A small network was trained on made-up records. Each row is its average activation on records with the value named, seen along a few directions.
Values that are neighbours, or in one group, have similar rows; names and order tell nothing.
In the rows, zero is written as 500.
Random noise pushes rows far along 5 fixed directions. That doesn't count. These rows show it; they differ only by the noise:
[522 446 654 586 668 429 652 404 510 546 499 494 540 442 534 546]
[502 423 355 144 406 623 362 532 380 556 590 425 366 822 601 668]
[497 360 652 557 732 352 822 316 523 613 317 390 474 555 548 559]
[703 393 669 570 466 442 442 379 578 490 421 269 689 631 667 615]
[485 514 434 412 467 553 508 578 327 609 571 713 472 390 375 512]
[453 481 557 430 664 511 397 502 587 371 779 408 472 431 583 546]
[610 417 469 473 380 451 487 501 430 585 358 470 592 456 421 506]


Fut, 16 values:
j4: [489 635 595 553 641 620 436 641 511 485 874 677 572 148 402 278]
j6: [602 479 483 433 374 510 392 495 517 491 636 547 485 475 489 485]
j10: [405 474 639 662 754 412 745 364 651 338 498 541 414 363 545 366]
j3: [570 565 558 721 461 554 328 514 584 266 758 705 546 385 603 471]
j12: [391 544 519 498 609 516 656 558 550 528 289 440 570 572 486 484]
j2: [529 681 714 770 451 508 559 458 442 658 516 646 708 341 473 509]
j1: [369 326 455 302 738 508 710 506 584 423 420 292 364 781 650 431]
j16: [317 326 415 406 674 292 581 333 600 371 514 256 185 532 492 397]
j15: [599 622 557 558 463 537 500 579 401 764 351 513 626 579 487 467]
j7: [519 656 537 778 491 661 458 568 516 471 617 752 568 455 470 579]
j11: [289 637 402 383 591 491 329 451 572 319 758 365 228 424 600 543]
j8: [575 425 593 521 535 449 448 465 740 202 468 173 572 516 596 417]
j5: [600 386 608 497 516 392 432 359 686 409 559 229 631 525 584 473]
j13: [570 425 463 665 283 457 349 460 657 391 259 361 585 678 606 667]
j9: [411 613 438 462 457 613 258 652 562 326 674 415 538 636 588 589]
j14: [245 535  48 233 455 324 404 679 536 442 406 399 238 101 137 286]
Each value of Fut is a pair of two hidden parts, and every pair occurs once (4 first parts, 4 second parts).
Q: Changing only the second part turns j10 into j1. j6 has the same second part as j10; what does that change turn j6 into?
A: j4
Q: Changing only the second part turns j13 into j12. j11 has the same second part as j13; what does that change turn j11 into?
A: j15
Q: Changing only the second part turns j2 into j14. j9 has the same second part as j2; what does that change turn j9 into?
A: j7

Sut, 16 values:
n16: [583 453 505 408 419 441 490 513 450 613 478 368 541 523 518 451]
n9: [514 458 393 401 406 561 540 521 446 428 401 530 425 635 489 509]
n1: [558 535 472 669 504 509 566 423 461 588 516 708 530 375 456 579]
n12: [541 484 538 529 557 413 522 401 516 425 538 636 472 420 443 464]
n2: [538 439 516 599 478 607 434 556 627 457 459 440 646 459 478 408]
n11: [664 385 601 555 408 482 463 356 450 551 418 530 517 732 600 634]
n5: [408 566 429 430 556 512 397 490 533 448 712 474 379 507 533 523]
n14: [316 511 382 447 527 427 600 557 465 430 361 512 340 432 445 464]
n6: [655 411 690 696 560 456 592 404 589 464 542 423 647 378 582 437]
n7: [675 490 586 533 478 408 613 428 464 680 336 438 579 494 512 476]
n10: [432 588 399 344 486 587 244 722 591 373 714 417 537 451 495 517]
n15: [501 603 597 698 410 434 442 434 598 456 394 350 589 479 548 562]
n8: [389 410 442 461 658 276 716 526 528 526 424 450 380 108 277 247]
n13: [507 473 595 708 588 435 573 458 608 501 359 357 684 410 391 429]
n4: [614 604 573 743 273 456 458 540 384 573 289 699 722 400 465 485]
n3: [354 485 340 232 480 642 414 640 456 471 522 487 430 614 432 493]
Sut is arranged as 4 separate groups.
Q: Which other values are in the same group as n6? Give them in the order they are listed.
A: n16, n7, n8
Q: Which other values are in the same group as n3? Give them in the order they are listed.
A: n2, n10, n13
Q: Which other values are in the same group as n11? Give them in the order they are listed.
A: n1, n12, n5
